Each row below holds a small network's activations on one input, seen along a few directions.
Each table varies a few parts of the input and shows all the possible inputs, shuffled.
A made-up example of a description, with smaller parts first: one of 8 places around a ring, together with either a single point or one of 9 places along a line or (one of 3 separate values, together with one of 6 places along a line).
Shared parts are said once, and a part with two or three values counts as separate values.

Other details of the inputs vary at random and push rows far along three fixed directions, the same in every table; ignore that.

A family of inputs:
R1: [ 46 -13   9 -23 -14  -8  -8  -2   0  26   4   8   5]
R2: [ 14   5  14   2   5  16  56 -20 -38  -4 -14   5   5]
R3: [ 45  -8  10 -15 -17   4   9   2  -6  30   8   5   0]
R4: [ 29 -24  -7 -25   0  -2  -3 -21   4  10  13  21   5]
R5: [-13   7  12  20  40   7   5  25  -4 -15  21  -4  -6]
R6: [-22  -8   1  34  45   1 -25  45  17 -27  15 -14  -2]
R7: [ -6  -6  19   2  16 -29   9  27  26  31  10  17  27]
R8: [ -3  -7  16   5   2  13  -7  17 -12  17  14  18  21]
R9: [ 40 -20  -1  -3  -9   6   8   1   3  17  -4   3   1]
R10: [-34  -7   1  16  30   3  -5  11  -3 -35  -7 -17 -10]
R11: [  6 -35 -13 -12  -9   5 -46   0  35   0  31  16   7]
R12: [-15  -1  11  -3 -13 -15  27   3  25   9   6   7 -11]
R13: [-25  26  -7   7   7  10  44 -26 -22 -30 -13 -14 -33]
R14: [ -1 -24   3 -20 -23   6 -18 -22  -5  12   6  19  12]
R15: [ 38  -1  -7 -12   0   3  14   3   1  41  -7  14  21]
R16: [-29 -18  -1   5   8   8 -21   2   6 -25   3  -3   2]
R17: [13 26 -1 28 32 -8  8 29  6 -3 13 -1 10]
R18: [ 10 -23   2  -4 -22  20 -18   4   4  22  21  23  13]
R19: [  0 -19  -5  17   7 -27 -56  35  30 -30 -17 -32  -4]
R20: [ 21  -9   9 -23 -21   0  23 -29 -26  10 -23  -7  -5]
R21: [-12 -10 -15 -16 -29  11 -17 -18   7  14  -2  15   8]
R22: [ -8  22  22  19  -3  12  48   1 -41 -22 -26 -31 -32]
R23: [ -1   6  17  14  43  -2  26  12 -28  -4   2   1  14]
R24: [-24 -11  -3   6 -21 -22 -51  -9  17 -54 -11 -19 -26]
R25: [-15  -4 -21 -35 -16   9  14 -53  -2  -8  -8   4 -24]
R26: [ 33 -14  -2 -12 -18   3  14 -21  -1   1  -7  -1 -17]
R27: [-20  12  16   0 -11  -8   0 -11 -18 -38 -17 -28 -32]
R28: [ 10   0 -10 -28 -30  -5  14 -38 -11  11 -30 -10  -9]
R29: [-10  -9   8   1 -14  -8  28  11  27  21   5  11  -1]
R30: [ -3  -5 -10 -20  -7  23   9 -15  -2  31  11  24  22]
R31: [ 30 -16 -30 -22 -15 -19 -28 -23  34   2   3  13  10]
R32: [-32  21 -11  -3   5  -4  25 -37 -14 -45 -23 -18 -35]
R33: [-17  -5 -24 -26 -22  19  22 -51  -1  -9  -6   0 -30]
R34: [-42  -5   3  11  -5  23  11 -16 -12 -40  -4 -13 -26]
R35: [  2  16  -9  38  31 -17 -23  50  25 -15  -7 -23   0]
R36: [-33  23   3  19   3 -16 -16   8  -6 -21 -15 -16  -1]
R37: [ -5  -2  10  30  11  -8 -38  51  16 -15   5 -25  -1]
R38: [ 30 -21 -24 -13  -1 -25 -41   0  35  16  -9   1  19]
R39: [ -9 -48 -19 -27 -19  -2 -50 -29  29 -11   6  10   8]
R40: [-31  34  10  19   7  -2  13  18 -20 -15 -22 -29 -10]
R41: [ -5  12  15  35  43  10  26  35 -18 -12  10  -6   1]
R42: [-48   7  10  -5 -16 -27  28 -24  16 -38 -21 -14 -38]
R43: [-11   9  -8 -16 -13  24  21 -27  -7  12  15  16  -5]
R44: [ 12   0 -11  -8 -18 -16 -42   4  23  14  12  13  11]
R45: [ 35  -2 -15  -5  -8  13  23  -9   2  31   5  20  18]
R46: [ 30   6  -7  -9 -15  -4  -4   6  10  27   3  -1  -1]
R47: [ 20 -30  -9  -9 -24 -14 -63  16  39  -1  13  -6  -3]
R48: [  6 -16 -17 -17  18  -3 -22   1  19  30  14  16  27]
R49: [-28  21  -3  12 -18   5   6   0  -8 -23 -22 -32 -28]
R50: [-21  18  26  17  39   4   5  24 -18 -14  24   5   5]
R51: [ 28 -26 -10 -11   1   3  -9  -5  15   6  18  14   3]
R52: [  2  26  21  10  26   5   4  33 -20  50  26  28  45]
R53: [-30  18  23  34  10  -1   3  23 -26 -31 -12 -18  -6]
R54: [ -5 -17 -13  22  -1  -6 -13  -4  15 -49 -14 -21 -17]
R55: [  5  -7 -20  -6 -35  -8 -45  -3  31   3   8   6  -3]
R56: [-34   8 -17  17  21   9   1   8   7 -21  -1 -15 -15]
R57: [ 24   1 -10 -27 -25 -11  -8 -18   8  14 -10  -3  -8]
R58: [  9  25   6   5  -9  14  43   1 -26  16 -16 -13 -12]
R59: [ -1 -14  -5  10  13 -20 -14  -9   6 -38 -15 -13   3]
R60: [ 10 -27  -7 -25   4   1 -19 -15  13   3  16  15   0]
R61: [-15   3  16  27  17 -21 -38  35   0 -20   1 -10  12]
R62: [ -3 -17 -24 -21   1  10  -7 -13  14  18   2  12  10]
R63: [  2  20  14   4  39  10  11  27 -14  48  32  28  47]
R64: [ 22  31  34  37  63 -21   5  63 -13  -2  11  -8  13]
R65: [-19  21  27  25  13  13  11  22 -24  -8  21   2  -6]
R66: [ 21   3  27   2   8   9  10  31 -21  35   8   6  24]
R67: [-36  -9 -27  19   8  -2 -55  20  43 -31   9 -12  -3]
R68: [ -2   9  -8 -21  -9  25  64 -44 -35  15 -18  11  -6]
R69: [ -2  -6 -25 -17 -23  22  37 -46  -9   1 -15   5 -19]
R70: [-30   4   4  12 -28  -1 -11 -17  -7 -53 -14 -24 -39]
R71: [-19   2 -15 -32 -24  13   9 -50  -4  -4   2  12 -13]
R72: [ 23   3  11 -19 -13  10  52 -49 -35  -7  -9  10 -11]
R73: [ 39   2 -13  -7  -4  -4  -2   3  17  25   5   7   5]
R74: [-20  16  -4   2  -5 -22 -35   9  14 -25 -11 -26 -18]
R75: [ 10  26  19  21  20  24  15  47 -16  59  37  31  38]
R76: [ 14  13  24  -2   9   6  61 -22 -50   4 -25  -6  -5]
R77: [-11  19  -1  11  37  -6  18   7 -13   0  -4  -2  13]
R78: [ 40   9  27   8  26  11  45  22 -32  36  -1  11  23]
R79: [ 44 -19  -4  -6  -4   1  -1  -5  11   9  17  16  13]
R80: [ 19 -30  -1 -13 -10 -18 -54  14  23  11   4  -4  19]
R81: [ -4 -16   5 -28  -2  20  37 -43 -31   9  -5  11  -3]
R82: [ 18  -8 -20 -12  -4 -11  -2 -23  10   6 -10   8  16]
R83: [  1 -32 -15 -21 -18  11  13 -43  -5 -17 -18   1 -13]
R84: [ 17  32  23  17  19  10  18  43 -25  55  18  25  43]
R85: [-42  30   2  29   9  -1 -17  21   2 -28   8 -13 -15]
R86: [-33  32   9  22  22 -11 -23  27  -1 -16  12  -3  -1]
R87: [-14  31   9   7 -26  25  47 -16 -39  11 -10   2 -13]
R88: [-19  15  24  19  20  -5 -19  27  -9 -15  19   3   3]
R89: [ 35   3 -10 -23 -10  -7   7 -19   6  21  -7   9   0]
R90: [  7   0 -12 -23 -34   4  19 -32 -10   8 -34 -12 -15]
R91: [-18 -45 -18 -11 -25 -37 -44   6  74  -6  -8   1   1]
R92: [-34   4 -14  -1 -16 -21 -33 -14  11 -36 -31 -35 -21]
R93: [ 37 -13 -19  -2  10  -7 -18  16  26  31  11  21  41]
R94: [ 22 -13   8   3 -22  12 -13  13  -1  24  14  17  13]
R95: [ -7  44  18  19  13   2  15  33 -17   9   7 -15  -5]
Description of these inputs: one of 5 places around a ring, together with either a single point or (one of 2 separate values, together with one of 9 places around a ring).
Changing only the place on the ring of 5 turns R65 into R14. The same change can be made to R47. Which row results? -> R80
A walk changes only the place on the ring of 9. It starts at R9 and steps to R54. List the rest of the walk in order. -> R41, R6, R34, R18, R94, R37, R22
Change only the choice among 2 separate values in R86. List by row number the other rows that result. -> R88
Change only the choice among 2 separate values in R62. List by row number the other rows that result. -> R10
Change only the place on the ring of 9 in R74. List by row number the other rows that result. -> R25, R31, R32, R44, R57, R71, R86, R89
Change only the place on the ring of 5 in R35. List by row number the other rows that result. -> R15, R38, R73, R89
A walk changes only the place on the ring of 5. It starts at R17 and steps to R31. List the rest of the walk in order. -> R82, R93, R45

A family of inputs:
R96: [  8 -45 -40 -37 -76  -4 -51 -43  41   9 -17   8  -1]
R97: [-35  31  -4  51  68 -17 -24  38  11 -51   7 -29  -1]
R98: [ -7  -1 -27   1   1  -7  -7 -24  17 -43 -24 -20 -31]
R99: [-56   6   9   6 -20  32  51 -19 -10 -24  14  -1 -40]
R100: [  3  31   0  23  21 -13  -7  40   6 -10   2 -23  -4]
R101: [ 10 -49 -17 -27 -28  -3 -79  -8  37 -10  12   5   6]
R102: [  0   4  16  14  -2  -3   1   8 -15 -20 -12 -31 -27]
R103: [ 14  15  23   7   8 -17  -8  39   6  48  23  19  31]
R104: [ 15  23  -2   8  -2   0 -17  26   7  31  15  15  18]
R105: [ 13  -1 -17 -31 -15  16 -11 -19   3  29  13  25  14]
R106: [  5  14  24 -11  18   3  20  16 -17  45  24  29  30]
R107: [ 30   1  10   1   9 -22  -3  34  15  37  12   7  21]
R108: [-20  18  12  12  26  22  57 -15 -43  -2 -12  -1   3]
R109: [ 24 -42 -22 -30 -19 -19 -18 -29  39   3 -10  13  -5]
R110: [-21  -6 -18  36  11 -36 -59  44  47 -45 -18 -43  -8]
R111: [-28 -11 -17 -29 -40  21  21 -55 -24  -8 -27   2 -18]
R112: [  4   0  12  -5  -8  16  47 -36 -38 -31 -22 -13 -32]
R113: [ 6 13 21 10 51 -8 16 32 -6 20 24 18 38]
R114: [ 45  -6   7 -25  -6  30  72 -29 -33  57  -6  33  16]
R115: [ 29 -20   8   5  24   3 -16  19  -5  14  31  17  29]
R116: [-38  24  22  22 -21   6  14 -17 -39 -48 -30 -30 -41]
What do these inputs look like to the network? -> either a single point or (one of 4 separate values, together with one of 5 places around a ring)
Change only the choice among 4 separate values in R104. List by row number the other rows that result. -> R96, R103, R116
